A small network was shown many inputs. Here are its activations along a few directions, one row for each input.
In each table, some parts of the input vary, and every possible input appears once, in random order.
Descriptions start from the smaller parts, as in this example, which fits no table here: one of 6 places along a line, together with either a single point or (one of 2 separate values, together with one of 5 places around a ring) or one of 11 places around a ring.
Shared parts are said once, and a part with two or three values counts as separate values.
(in the rows, 128 means zero)

Other details of the inputs shift rows strongly along two fixed directions, in all tables alike. That doesn't count.

A family of inputs:
R1: [ 90 124 131  97 128 107 114 137 114 129 116 133 126 158 146]
R2: [ 98 133 137  89 118  96 102 140 124 124 140 134 122 127 139]
R3: [172 134 143 183 118 146 156 127 115 134 114 144 147 147 131]
R4: [ 87 140 185 144  35 103 145 161  63 157 129 144 156 175 194]
R5: [155 130 158 137  88 172 147 154 123 138 154 111 140  97 120]
R6: [ 91 121 101  85 184  70  94 103 136 116  96 131 112 168 131]
R7: [140 131 158 134  82 162 136 175 115 146 164 122 139 100 123]
R8: [162 130  94 131 163 129 128  84 162 107 127 124 118 101 106]
R9: [167 115 106 147 172 160 127 141 145 123 121 131 127 119  97]
R10: [136 122  98 147 157 135 132 105 143 122 122 130 121 134 121]
R11: [150 136 138 135 108 158 141 132 131 135 147 121 131  97 115]
R12: [ 97 133 137  86 124  87 103 118 136 120 126 118 120 135 139]
R13: [164 122 111 124 181 132 115 112 157 112 130 129 122 101  91]
R14: [178 128 148 194 110 151 157 132 108 131 112 139 152 148 126]
R15: [158 132 121 143 124 150 144 111 142 124 142 119 127  93 117]
R16: [ 85 129 153 106  84 122 116 187  93 146 130 130 129 146 162]
R17: [ 88 127  97 108 159  85 109  90 144 110 105 139 110 155 145]
R18: [150 113  94 147 197 138 132  92 152 115 110 129 119 130  91]
R19: [135 135 125 126 115 127 135 113 139 123 138 120 123 104 132]
R20: [140 130 126 125 137 129 131 111 144 123 134 118 124 103 110]
R21: [143 120 131 145 128 164 134 170 122 143 137 128 134 124 118]
R22: [121 125 124 145 114 145 144 128 122 138 132 132 127 131 140]
R23: [126 126 127 149 118 157 142 139 116 136 132 126 133 127 125]
R24: [ 83 126 118 104 151  89 115 109 121 125 106 136 118 150 141]
R25: [ 91 138 123  87 140  76 102  99 138 113 121 125 118 129 137]
R26: [163 126 134 134 118 158 138 137 141 128 144 115 132 102 106]
R27: [ 84 129 138 103 103 109 116 152 110 138 126 127 130 158 154]
Each input here is: one of 3 separate values, together with either a single point or (one of 2 separate values, together with one of 4 places along a line).
- Which other rows does R15 become when the choice among 3 separate values takes its other values? List them by row number. => R8, R19
- Which other rows does R3 become when the choice among 3 separate values takes its other values? List them by row number. => R4, R14
- A walk changes only the place on the line of 4. It starts at R10 and steps to R18. List the rest of the walk in order. => R6, R21

A family of inputs:
R28: [176 110  80 154 194 167 156  80 168 119 109 112 121 116  82]
R29: [178 123 119 195 100 212 172 154 125 148 146 117 140 107 115]
R30: [ 45 154 195  51  26  94 107 197  83 146 159 123 135 120 186]
R31: [219 141 167 190  88 176 181 113 123 137 143 130 157  91 109]
R32: [119 113 140  63 175 113  77 177 144 126 137 119 123 119  87]
R33: [ 91 138 117  65 145  54  95  81 152 102 111 114 114 140 128]
R34: [  6 141 164  92   6 136 145 175  63 171 163 118 121 139 212]
R35: [ 80 125  77 116 174  73 102  93 142 111  93 145 113 176 161]
R36: [ 45 121 123  19 144  31  42 163 137 115 129 136 106 157 167]
R37: [ 91 138 127  57 173  59  72 113 141 101 112 134 112 129 114]
R38: [171 111  79 162 193 158 160  81 156 122 106 123 124 130  96]
R39: [159 115 133 177 103 221 171 156 126 152 164 101 132  78 107]
R40: [132 129 126 183  58 228 171 178 107 155 173 126 129  87 155]
R41: [151 119  72 154 169 165 136  93 167 115 130 127 106 107 110]
R42: [140 106 103 156 219  74  95 106 126 104  51 174 128 223 135]
R43: [140 139 154 137  70 149 132 157 121 133 153 116 135 110 139]
R44: [ 78 128 178  49  70 119  97 218 101 153 163 111 132 121 143]
R45: [192 136 119 147 152 130 146  66 154 108 129 124 129  87  95]
R46: [ 62 127  89 100 171 107 108 102 137 120 116 137 100 137 136]
R47: [159 154 175 169  41 120 151 142 104 135 145 147 153 126 166]
R48: [119 147 178 133  50 128 147 148  98 146 160 121 146 101 150]
R49: [150 118  90 139 163 174 153  86 164 122 131 105 111  98  94]
R50: [156 146 151 157  67 136 148 134 117 128 151 135 139  94 149]
R51: [204 137 135 166 160 111 137  69 150 105 116 141 137 123  89]
R52: [ 98 116 124 115 185  55 100 110 104 116  55 160 135 230 146]
R53: [154 111  89 162 191 154 141  95 152 122 110 117 124 124  89]
R54: [ 80 143 179  94  50  98 118 160  99 144 153 106 142 131 155]
R55: [138 117  99 156 180 142 141 108 136 131 113 131 128 141 105]
R56: [105 108 118 125 209  56  94 113 108 117  53 161 132 227 128]
R57: [202 130 143 156 113 202 145 174 138 135 162 129 138  68  91]
- What is each input in this table made of? => one of 3 separate values, together with either a single point or one of 4 places along a line or one of 5 places along a line
- Changing only the choice among 3 separate values turns R50 into R45. The same change can be made to R40. Which row results? => R34
- Which other rows does R39 become when the choice among 3 separate values takes its other values? List them by row number. => R41, R49
- Which other rows does R31 become when the place on the line of 5 takes its other values? List them by row number. => R30, R33, R44, R45
- A walk changes only the place on the line of 4. It starts at R46 and steps to R39. List the rest of the walk in order. => R53, R55
- Which other rows does R36 become when the choice among 3 separate values takes its other values? List them by row number. => R32, R44

A family of inputs:
R58: [118 124 113 126 154 104 116 112 131 120 109 138 123 150 132]
R59: [ 85 146 185 120  10 148 143 199  79 161 168 119 144 119 178]
R60: [117 127 137 137 109 136 134 143 113 137 128 131 131 140 142]
R61: [127 126 118 115 151 113 116 115 140 119 124 130 121 126 121]
R62: [125 124 116 123 153 117 118 116 136 121 116 130 123 139 123]
R63: [128 125 119 112 150 115 116 116 139 119 124 128 121 126 121]
R64: [126 124 115 126 154 116 121 116 134 122 114 133 125 141 124]
R65: [125 122 113 129 153 118 123 115 133 123 113 134 124 144 127]
R66: [139 130 129 133 120 147 137 130 133 131 143 120 128 103 120]
R67: [126 124 118 117 153 116 119 117 135 121 116 130 123 134 120]
R68: [147 124 128 151 131 149 139 136 124 134 128 131 134 127 120]
R69: [ 85 139 153 107  72 119 126 153 106 142 149 122 129 124 159]
R70: [160 124 130 146 129 161 141 139 133 134 139 121 134 112 108]
R71: [127 125 118 120 153 114 118 117 135 120 116 133 124 134 121]
R72: [178 120 122 166 144 180 149 133 137 131 132 123 134 110  96]
R73: [124 128 114 108 146 112 117 112 145 117 125 125 118 121 124]
R74: [156 126 145 164  96 183 157 162 110 149 145 123 143 117 123]
R75: [102 132 138 111 113 113 120 139 115 132 127 130 129 141 143]
R76: [ 96 128 129 111 128  96 112 128 121 125 117 132 125 151 145]
R77: [ 97 138 134 113 113  83 120 107 119 124 117 134 128 151 156]
R78: [192 121 128 169 138 192 153 139 140 133 145 123 135  89  90]
R79: [168 131 132 165 121 152 152 117 129 128 130 130 138 116 119]
R80: [ 79 133 139  90 106  88 108 139 115 129 126 127 124 147 155]
R81: [133 132 121 133 141 104 129  95 136 117 114 133 127 136 129]
R82: [142 128 129 133 119 153 140 131 133 132 144 117 129 102 117]
R83: [128 126 118 117 152 112 116 118 139 119 121 129 124 131 120]
R84: [127 129 115 113 146 114 116 112 144 118 125 127 120 123 121]
- What is each input in this table made of? => one of 3 separate values, together with either a single point or one of 8 places along a line
- Which other rows does R81 become when the choice among 3 separate values takes its other values? List them by row number. => R77, R79
